A small network was shown many inputs. Here are its activations along a few directions, one row for each input.
Each table varies a few parts of the input and shows all the possible inputs, shuffled.
A made-up example of a description, with smaller parts first: one of 4 places along a line, together with either a single point or (one of 2 separate values, together with one of 5 places around a ring) or one of 11 places around a ring.
Shared parts are said once, and a part with two or three values counts as separate values.

Other details of the inputs vary at random and push rows far along three fixed directions, the same in every table; ignore that.

Rows:
R1: [-14  57  42  49  55  17  18  34  38  -5 -62]
R2: [ 29 -53 -18  15 -15  10 -10  30 -57  36  47]
R3: [-24  61 -27 -77 -24 -79 -85   8 -21   5  16]
R4: [  0 -69 -10   7 -18  -5  10  -6 -62  35  45]
R5: [ -6  27  66   8  48  11 -22  10  58  14  -9]
R6: [-21 -29  46 -29  50  -7 -51  62 -46  32  -1]
R7: [ 49 -19 -10  24  -7  21  63 -48  34 -25  -4]
R8: [-38 103 -25 -68 -26 -34 -10 -16  79 -59  -4]
R9: [-10  17  39  -2  68  19   4 -11  50 -23 -56]
R10: [-14 -17  36  -6  70 -17 -65  46 -55  26  -6]
R11: [ 40 -10 -24  25   5  37  64 -52  36 -18  -8]
R12: [  1 -65 -32  15   1  -8  -3 -29 -54  47  35]
R13: [ 49  -4  23  38 -37  25  28 -15  40  13  36]
R14: [ -1  34  76  19  45   8 -21  24  44 -10   3]
R15: [-51  48 -35 -98 -42 -59 -43  31 -25 -39 -12]
R16: [ -6 -64 -30  21   5   0   2 -12 -57  41  49]
R17: [ -55   49  -43 -107  -24  -53  -39   37  -23  -43    3]
R18: [   9   47  -98  -36 -111  -63   23   17  -56   -9   26]
R19: [ 15 -45 -32  22 -13  27 -23   3 -58  43  35]
R20: [-20  -1  23   0  48 -19 -21  57 -70  25 -79]
R21: [  -4   10 -104  -56 -103  -60   10   -5  -31  -37   38]
R22: [ 19  25 -90 -49 -95 -55 -37 -21 -24  24  61]
R23: [  8 -16   9  45 -20  24  45 -34  39   6  58]
R24: [ 20 -20  -8  46 -24  27  74 -25  36 -34  -1]
R25: [-44 -19  34  -8  48   2 -64  32 -53  38 -10]
R26: [ 18 -53 -13   9 -26  -3 -13 -18 -67  41  25]
R27: [ 32 -13 -12  25  -4  48  79 -20  32 -34  15]
R28: [-28 -40  33 -42  61   0 -19  50 -57  -9 -46]
R29: [  6  31  87  11  34   1 -18  14  42  -7  -9]
R30: [-45 -21  45 -14  37   5 -57  46 -56  30  -2]
R31: [-42 107   5 -45 -54 -37 -48 -41  77  -9  11]
R32: [-30  14  43  19  50  21  12  28  54 -41 -40]
R33: [-27 110   2 -46 -51 -35 -48  -6  86 -11  25]
R34: [-39  19  34  26  58  24  10   9  52 -29 -51]
R35: [ 49  21 -22  78  -5  19  65 -22  27   4 -24]
R36: [ 19 -49 -11   9 -34  23 -14   8 -62  37  32]
R37: [ 50 -51 -13  11  -5 -21 -13  -5 -68  31  29]
R38: [  2  28  76   5  22  10 -29   1  54  18 -27]
R39: [ 17 -63 -43  12   8  17  26  25 -63 -12  14]
R40: [-38 -28  12 -36  82  15 -22  42 -56   0 -50]
R41: [   6   60  -80  -21 -112  -40   45  -65   63  -52   23]
R42: [ 38 -16  -1  17 -15  40  80 -29  29 -30   3]
R43: [-43 102  28 -52 -72 -33 -34 -19  70 -20  21]
R44: [-21  22  38  16  65  28   2  11  50 -32 -46]
R45: [-13  31  73   9  15  30 -35 -11  49  16 -31]
R46: [-38 -16  38 -16  31  23 -66  53 -49  32  -8]
R47: [ 40  20 -10  77 -15  29  81   9  23 -12   0]
R48: [ 20 -46 -34  16 -16  20 -27 -13 -56  48  22]
R49: [-26 -34  25 -48  61   1 -20  26 -58   3 -64]
R50: [ 15 -17 -20  53 -13  35  74 -15  38 -37  11]
R51: [  1  25  63   1  45   4 -26  -6  59  20 -22]
R52: [ 29 -64 -40   5   1   1  18  -5 -63  -1 -10]
R53: [ 41 -11 -26  45   3  28  50 -44  40 -23  -6]
R54: [ 37 -20 -19  45 -17  13  56 -41  41 -27 -11]
R55: [ 38 -62  -5  -4 -18  -7   2  15 -60  37  40]
R56: [ 19 -17  13  37 -25   9  38 -62  38  16  32]
R57: [-26  47 -10 -99 -45 -75 -71  11 -15  17  10]
R58: [-29  17  31  25  61  18   3  13  56 -31 -48]
R59: [ 18 -66 -64  20  11  -5  12  -5 -54   4 -10]
R60: [ 23 -14 -32  54  -5  24  58 -47  42 -21 -11]
Description of these inputs: one of 5 places around a ring, together with either a single point or one of 5 places along a line or one of 6 places along a line.
Changing only the place on the ring of 5 turns R32 into R59. The same change can be made to R47. Which row results? -> R35
Changing only the place on the ring of 5 turns R11 into R42. The same change can be made to R22. Which row results? -> R13
Which other rows does R6 become when the place on the line of 6 takes its other values? List them by row number. -> R2, R14, R23, R30, R46
Which other rows does R44 become when the place on the ring of 5 takes its other values? List them by row number. -> R15, R39, R52, R53
Which other rows does R40 become when the place on the line of 5 takes its other values? List them by row number. -> R8, R34, R44, R58

Rows:
R61: [-11 -70  16  -8  33   9 -29  27 -75  34  -4]
R62: [ 16 -20 -99 -31 -71 -31   9  14 -71  -5  61]
R63: [ 17 -36   8  31  30  33  33 -13   4  -4 -23]
R64: [ -7  62  33   0 -32   1   3 -13  72 -14   7]
R65: [ -6 -61  -5   2  43   1 -14  47 -88  22 -34]
R66: [-13  49  24 -11   2  -4  16 -20  76 -33 -18]
R67: [-49  21   0 -47  27 -18 -38  19 -14 -15 -41]
R68: [ 35 -23  30  41  20  27  17  -3   1  19   3]
R69: [ 19 -20   5  48  29  33  33   1  -4  -4 -24]
R70: [ 26   3 -53  11 -82  -3  36 -53  19   0  65]
R71: [ 25 -26  16  41  26  21  38   5   1   1 -15]
R72: [-38  33   2 -39  11 -35 -31  31 -17 -13 -23]
R73: [ 32 -27  32  44  16  28  14   0   2  14   4]
R74: [ 12 -38  16  29  36  39  29   2  10 -11   3]
R75: [ 25 -10 -86 -25 -70 -38 -12  -4 -66  27  58]
R76: [-31  15  23 -49   8 -22 -53  15  -8   2  -9]
R77: [ 20 -34  19  46  29  26   6 -17  11  19   5]
R78: [ 47   4 -51   2 -73  -8  33 -55  20  -3  61]
R79: [-33  25  11 -47  12 -24 -53  11  -5  13  -7]
R80: [ 15 -37  13  35  34  24  33 -13   4  -8  -9]
R81: [ -4  68  18  13 -19  -8  -9 -18  77  -9   5]
R82: [-44  36  13 -37 -11 -27 -45  26 -14  11  -3]
R83: [ -7  70  12  -1 -16   0  18 -12  73 -32 -25]
R84: [-45  15   4 -50  18 -24 -35  21 -10 -12 -38]
What do these inputs look like to the network? -> one of 2 separate values, together with either a single point or one of 5 places along a line or one of 6 places along a line
Changing only the choice among 2 separate values turns R69 into R67. The same change can be made to R64. Which row results? -> R61

Rows:
R85: [ 40  -1 -30  14 -40  -8  24 -18   3   5  31]
R86: [ -31  -59   -1  -30   51  -19  -58   60 -121   40  -13]
R87: [-20  80  16 -26 -31 -14 -13   1  70 -28  11]
R88: [  6 -50  45  37  37  35  12   7  -5  12   0]
R89: [ 21 -32  32  46  45  32   5  11  -8  19 -12]
R90: [ -65   43  -17 -109  -26  -65  -86   30  -47    8  -10]
R91: [ 11 -32  35  45  49  28  10   5  -7  23 -12]
R92: [ 14 -31  33  45  50  25   6  -1  -7  26 -19]
R93: [ 12 -23  17  49  44  26  25  15 -13   6 -48]
R94: [ 23   5 -47  22 -40   0  43  -5  -8 -18  11]
R95: [-33  70  16 -30 -28  -9 -15 -10  75 -25  12]
R96: [ 40  -2 -28  12 -42  -5  26 -15   0  -2  38]
R97: [ -35  -68   -3  -32   50  -10  -64   54 -114   38  -11]
R98: [ 37  -6 -27  10 -46  -2  32  -8   2  -3  43]
R99: [ 19  -8 -35  14 -35   4  14 -29   8   7  35]
R100: [ 34   0 -34  18 -40   2  19 -16   0  -2  41]
R101: [ 29 -33  36  41  45  22   8   5  -7  23 -22]
R102: [ 24 -31  30  47  47  29   1   4  -8  23 -19]
R103: [ 22 -13 -26  14 -41  -4  17 -32   6   6  35]
R104: [ -19  -20  -84  -47  -33  -50  -28   43 -115   12   -2]
R105: [ 21 -15 -55  -1 -20  -4  36 -37   4 -22   4]
R106: [ 19 -16 -53  -1 -21  -2  40 -31   4 -25  10]
R107: [ -71   40  -14 -101  -25  -68  -88   33  -44   -1    0]
R108: [-44  35  64 -18  70  15  -5   9  64 -43 -64]
R109: [ 22  -7 -37  14 -33   1  10 -35   8  10  28]
R110: [-19  75  19 -34 -30 -17 -18 -31  71 -14 -10]
R111: [-23  73  24 -37 -33 -13 -13 -21  69 -24   2]
R112: [  8 -36  39  41  44  34  17  15  -7  16  -2]
R113: [-40  40  94 -14  46  22 -21  16  63 -11 -40]
R114: [ 24 -11 -28  14 -39  -6  13 -38   6   9  27]
R115: [-44  55  70   4  50  17   0  40  55 -30 -65]
R116: [ 17 -21 -51  -5 -27   4  49 -22   3 -34  21]
Changing only one part turns R102 into R87. The same change can be made to R92. Which row results? -> R112
What do these inputs look like to the network? -> one of 4 places along a line, together with either one of 2 separate values or one of 6 places along a line
Which other rows does R96 become when the place on the line of 6 takes its other values? List them by row number. -> R86, R97, R100, R107, R111
List by row number the other rows that have the place on the line of 4 in common with R106. -> R85, R89, R90, R91, R99, R103, R104
